Each row below holds a small network's activations on one input, seen along a few directions.
Each table varies a few parts of the input and shows all the possible inputs, shuffled.
A made-up example of a description, with smaller parts first: one of 6 places along a line, together with either a single point or one of 9 places along a line or (one of 3 separate values, together with one of 5 places around a ring).
Shared parts are said once, and a part with two or three values counts as separate values.
In the rows, 128 means zero.

Other details of the inputs shift rows strongly along two fixed directions, in all tables alike. That doesn't count.

Table:
R1: [132  93 114  95 102  99 108 114  80 188 142]
R2: [148 150 143 138 135 151 123 178 149  91 157]
R3: [ 71 139  73 125 139 138 160 112 157 127  66]
R4: [166 109 180 129  96 110  90  86  96 142 143]
R5: [153 119 154 117 136 106 133  94  72 159 134]
R6: [154 120 165 114 125  97 143 111  78 164 153]
R7: [177 110 175 116 122 113 110  92  96 151 152]
R8: [134 136 145 127 125 141 140 188 159 101 159]
R9: [133 149 131 154 108 148 156 231 150  95 159]
R10: [153  99 163  83 114  98 135 103 107 162 125]
R11: [151 144 138 160 119 148 106 162 152  80 155]
R12: [ 73 143  83 171 147 147 116  83 145 109  74]
R13: [ 71 112  49  93 150 130 102  94 162 148  79]
R14: [144 156 130 192 111 160 122 201 141  72 169]
R15: [152 103 160  80  93 103 136  97 110 164 121]
R16: [ 85 146  78 157 175 150 135  90 146 117  83]
R17: [ 82 138  91 107 182 127 137  73 163 126  76]
R18: [125 139 133 146 126 139 154 194 140 107 157]
Each input here is: one of 2 separate values, together with either a single point or one of 8 places along a line.
The inputs of R9 and R10 match in every part but the choice among 2 separate values. If R16 is changed in the same way as R9 into R10, which row does it become?
> R7

Table:
R19: [129 125 133 126 136 123 129 108 118 133 121]
R20: [121 137 120 128 128 138 139 165 150 113 134]
R21: [123 116 122 108 122 118 129 121 125 144 120]
R22: [122 141 122 145 126 143 123 153 145 107 135]
R23: [126 140 118 146 127 142 122 154 145 107 134]
R24: [126 121 129 127 129 122 121 108 121 134 123]
R25: [128 121 129 127 127 123 122 107 123 136 123]
R26: [121 134 116 128 123 139 129 166 151 115 135]
R27: [129 125 134 127 133 122 130 108 122 135 121]
R28: [128 123 128 127 130 122 120 108 119 135 123]
R29: [124 141 122 145 125 144 123 153 147 108 135]
R30: [128 122 129 127 128 123 121 108 123 137 122]
R31: [117 139 114 134 128 139 142 166 144 118 134]
R32: [125 119 122 111 130 121 126 117 125 144 125]
R33: [123 143 124 146 134 142 132 153 144 104 134]
R34: [126 141 120 144 125 145 123 153 146 107 134]
R35: [ 90 124  88 110 147 128 131 101 149 134  86]
R36: [128 122 127 126 130 122 121 108 119 134 124]
R37: [129 125 127 126 128 123 121 108 119 135 121]
R38: [129 127 135 126 132 123 130 107 122 135 121]
R39: [124 119 127 108 127 118 138 121 124 143 119]
R40: [193 129 195 139  84 123 125 191  97 122 204]
R41: [128 125 135 127 136 123 129 109 119 134 121]
R42: [131 125 131 127 134 121 130 108 119 133 121]
R43: [122 120 125 110 127 118 139 122 122 144 119]
R44: [128 123 128 126 131 124 120 109 118 135 122]
R45: [126 144 124 144 130 145 133 152 145 105 133]
R46: [122 139 121 147 127 142 122 154 145 107 135]
R47: [126 122 128 111 135 120 135 117 125 142 125]
R48: [122 141 124 146 133 141 133 153 146 104 134]
R49: [122 117 120 110 122 118 130 122 122 145 120]
R50: [130 122 127 125 127 124 122 107 121 134 122]
R51: [129 124 134 127 132 122 131 107 122 134 122]
R52: [130 122 126 127 129 122 121 108 120 134 122]
R53: [131 124 132 125 132 124 131 107 120 133 121]
R54: [126 139 118 146 129 144 122 155 144 107 134]
R55: [127 122 130 127 131 124 120 109 119 136 122]
R56: [125 119 123 109 127 120 126 118 126 143 123]
R57: [126 143 122 146 133 141 132 154 144 105 132]
R58: [129 125 132 126 135 121 130 107 119 132 123]
R59: [121 118 119 112 123 119 131 122 120 147 122]
R60: [218 103 218 118  65 100 112 157  61 158 210]
R61: [126 142 124 145 133 146 132 153 145 105 132]
R62: [126 122 128 109 132 119 136 118 125 142 122]
R63: [131 126 132 126 136 123 129 109 118 134 120]
R64: [127 127 135 126 133 122 130 108 120 134 121]
R65: [123 142 120 145 127 143 123 153 144 106 136]
R66: [131 126 133 126 133 123 130 108 120 134 120]
R67: [124 120 128 108 128 118 137 120 125 141 119]
R68: [117 136 109 134 123 140 133 167 144 120 136]
R69: [125 142 125 146 133 145 132 153 146 107 133]
R70: [130 128 132 125 133 122 130 108 119 134 120]
R71: [130 122 128 125 129 126 120 108 120 135 121]
R72: [127 125 134 127 134 121 129 108 120 134 121]
R73: [129 122 129 127 129 125 120 108 122 137 121]
R74: [117 137 115 132 126 139 142 167 145 117 133]
The inputs of R51 and R25 match in every part but one. If R19 is changed in the same way as R51 into R25, which row does it become?
> R44
What is each input in this table made of?
> one of 2 separate values, together with either one of 8 places along a line or (one of 4 separate values, together with one of 5 places around a ring)
Change only the choice among 4 separate values in R60. List by row number the other rows that result.
> R34, R50, R71
Change only the place on the line of 8 in R47. List by row number the other rows that result.
> R20, R31, R39, R43, R62, R67, R74
Change only the choice among 4 separate values in R41. List by row number the other rows that result.
> R48, R64, R72

Table:
R75: [127 127 130 123 134 126 131 124 126 130 127]
R76: [195 126 191 139  75 131 118 217 109 115 214]
R77: [133 117 136 117 125 119 122 111 120 143 128]
R78: [134 120 134 129 128 121 120 107 110 139 129]
R79: [113 124 121 132 119 124 132 134 127 133 125]
R80: [129 128 122 136 126 130 125 120 119 132 125]
R81: [134 121 135 116 126 117 133 114 114 142 123]
R82: [132 118 133 117 127 117 122 113 116 142 129]
R83: [128 125 131 122 132 124 131 124 129 129 125]
R84: [119 133 114 131 132 137 126 139 137 121 126]
R85: [122 138 126 138 132 138 130 131 141 112 122]
R86: [115 140 114 137 134 143 136 149 153 110 121]
R87: [132 120 130 118 125 118 124 113 114 144 130]
R88: [121 136 117 131 132 135 136 139 139 119 123]
R89: [135 122 135 116 126 119 132 114 113 142 124]
R90: [120 134 123 131 135 135 133 137 144 119 125]
R91: [128 126 122 123 124 126 126 125 126 133 125]
R92: [127 133 132 135 135 128 127 122 131 121 126]
R93: [127 133 133 134 133 129 128 122 131 120 125]
R94: [125 128 120 126 125 128 126 131 130 129 124]
R95: [134 119 130 116 122 120 124 114 114 143 125]
R96: [116 140 113 136 134 142 136 148 153 108 122]
R97: [116 141 108 151 136 145 125 145 143 108 125]
R98: [134 117 133 115 122 120 124 112 117 141 125]
R99: [127 131 128 135 131 129 119 122 131 122 127]
R100: [136 124 134 130 128 122 131 109 107 141 125]
R101: [124 131 126 127 133 129 133 130 129 130 127]
R102: [129 129 131 135 135 128 130 119 121 127 127]
R103: [128 132 132 133 127 132 130 122 132 121 122]
R104: [128 124 126 123 128 126 124 123 131 131 128]
R105: [139 138 139 146 116 140 120 162 138 106 150]
R106: [128 126 131 122 132 126 131 123 129 129 125]
R107: [128 124 125 122 124 126 126 123 129 131 125]
R108: [126 125 126 124 130 126 123 124 128 133 129]
R109: [129 126 129 134 131 127 120 118 124 127 127]
R110: [129 126 130 122 129 127 133 124 128 130 123]
R111: [133 120 131 117 122 119 125 114 116 145 125]
R112: [116 124 128 129 123 120 139 129 122 136 124]
R113: [132 120 131 118 125 119 124 113 114 145 129]
R114: [128 129 128 124 129 126 134 125 126 134 123]
R115: [128 129 128 133 123 133 122 122 133 122 123]
R116: [125 125 125 125 129 128 124 129 134 126 126]
R117: [124 128 120 127 129 128 126 131 129 129 127]
R118: [128 123 125 122 124 125 125 125 129 131 124]
R119: [136 123 136 130 131 120 130 108 108 139 126]
R120: [154 126 157 135 117 123 126 139 111 128 154]
R121: [133 121 138 117 131 118 130 112 116 142 128]
R122: [133 121 137 117 131 117 130 111 116 141 129]
R123: [126 128 127 124 132 124 133 126 124 132 126]
R124: [121 134 121 131 135 134 133 137 144 117 126]
R125: [119 136 117 132 135 135 135 139 138 120 127]
R126: [126 127 124 126 125 130 126 129 134 129 124]
R127: [115 140 113 136 134 141 136 150 152 108 121]
R128: [127 127 130 123 134 124 131 125 126 130 127]
R129: [113 139 108 137 136 142 126 148 151 110 128]
R130: [127 128 127 123 133 127 133 125 123 132 126]
R131: [119 132 116 131 134 136 124 138 140 119 127]
R132: [116 141 114 145 130 146 123 142 152 104 122]
The inputs of R132 and R85 match in every part but one. If R78 is changed in the same way as R132 into R85, which row does it become?
> R102
The inputs of R120 and R109 match in every part but one. If R123 is changed in the same way as R120 into R109, which row does it become?
> R117
What is each input in this table made of?
> one of 2 separate values, together with either a single point or one of 8 places along a line or (one of 4 separate values, together with one of 5 places around a ring)
